These are the activations of a small neural network, seen along a few directions. Each row is one input.
In each table, some parts of the input vary, and every possible input appears once, in random order.
A made-up example of a description, with smaller parts first: one of 2 separate values, together with either a single point or one of 11 places along a line or (one of 6 places along a line, together with one of 8 places around a ring).
Shared parts are said once, and a part with two or three values counts as separate values.
In the rows, 128 means zero.

Other details of the inputs vary at random and push rows far along two fixed directions, the same in every table; ignore that.

Rows:
row 1: [114  97 161 116 132 158 131 114 119 124 107]
row 2: [165 180 112 132 161 112 152 155 142 157 148]
row 3: [ 95 116 167  85 108 154 123 157  65 100 110]
row 4: [157 192  96 114 129  85 141 184 133 129 129]
row 5: [129  89  87 129  61 121  82 101 153 116 128]
row 6: [133  92 130 110  93 135  89 158 113  96 126]
row 7: [132 100 171 130 122 161 137 139 129 114  95]
row 8: [172 181  75 152 144  89 161 106 187 153 120]
row 9: [132 140  60 159 124  98 118  14 197 148  98]
row 10: [140 175 134 128 184 115 159 200 105 142 163]
row 11: [110 209 101 112 132  97 134 138 100 139 140]
row 12: [137  99 130 151  98 140 110  67 165 125 108]
row 13: [123  95 132 151 102 143  92  75 164 135 123]
row 14: [145  84  92 115  70 106 103  99 163 107  97]
row 15: [ 98  83 146 134 131 155 115 120 106 122 148]
row 16: [128  73 151 131 132 139 118 134 115 112 140]
row 17: [133  98 168 130 123 159 121 127 133 115 107]
row 18: [122  70 101 157 103 126 110  75 155 128 140]
row 19: [126 196 123 130 176 117 166 150 132 153 116]
row 20: [108  85 150 128 136 152 127 120 110 108 135]
row 21: [120  81 112 136 119 127 141  64 153 115 108]
row 22: [145 179 141 127 183 111 176 206 103 137 153]
row 23: [118 203  66 113 118  65 157  93 151 147  98]
row 24: [ 83 116 174  99 105 153  94 157  51 110 138]
row 25: [139  91 216 110 147 179 116 212  66 112 157]
row 26: [114  85 155 120 136 146 157 127 116 103 111]
row 27: [116 194 123 138 163 122 129 136 122 171 163]
row 28: [149 180 109 145 153 120 126 154 136 167 177]
Description of these inputs: one of 4 places along a line, together with either one of 2 separate values or one of 5 places around a ring.
The inputs of row 7 and row 17 match in every part but the place on the line of 4. If row 22 is changed in the same way as row 7 into row 17, which row does it become?
> row 10
Which other rows does row 14 become when the choice among 2 separate values takes its other values? List them by row number.
> row 3
Which other rows does row 20 become when the place on the line of 4 takes its other values? List them by row number.
> row 15, row 21, row 26

Rows:
row 29: [105 207  62 133 117  58 132  83 131 163 148]
row 30: [150 128  63 133  92  78 146  47 203 121  77]
row 31: [111 209 128 114 179 111 158 173 107 144 121]
row 32: [130 150 139 150 167 136 160 115 133 143 117]
row 33: [138  93 107 118 100 106 125 127 171 121 121]
row 34: [150  73 152 118 119 150 136 117 133 100  89]
row 35: [ 95  47 135 104  56 172 120  69 104  89  60]
row 36: [138 194 110 134 183 101 124 176 125 138 189]
row 37: [144 213  41 142 122  65 106 124 140 151 161]
row 38: [123  16 126 112  32 150  97 114 126  96  95]
row 39: [101 170  61 141 134  63 135  52 177 155 136]
row 40: [169 136  77 155 134 115 162  62 204 151 105]
row 41: [139 198 167  80 145 133 154 241  55 116 144]
row 42: [138  18 188 148 105 183 124 153 121 105 127]
row 43: [127 112 109 141 113 115  97 117 141  96 143]
row 44: [110  62 159 121 125 163 133  89 126 101  80]
row 45: [ 98  66 199 141 143 190 127 135  72 124 150]
row 46: [150 121 106 170 143 139 118 107 149 139 164]
row 47: [150 136 175 116 169 132 129 230  91 132 153]
row 48: [ 94 130 167 111 172 140 130 159  81 139 159]
row 49: [128 207 218 107 139 187  75 198 100 166 150]
Describe the family of inputs behind these rows.
> either a single point or (one of 4 places along a line, together with one of 5 places around a ring)
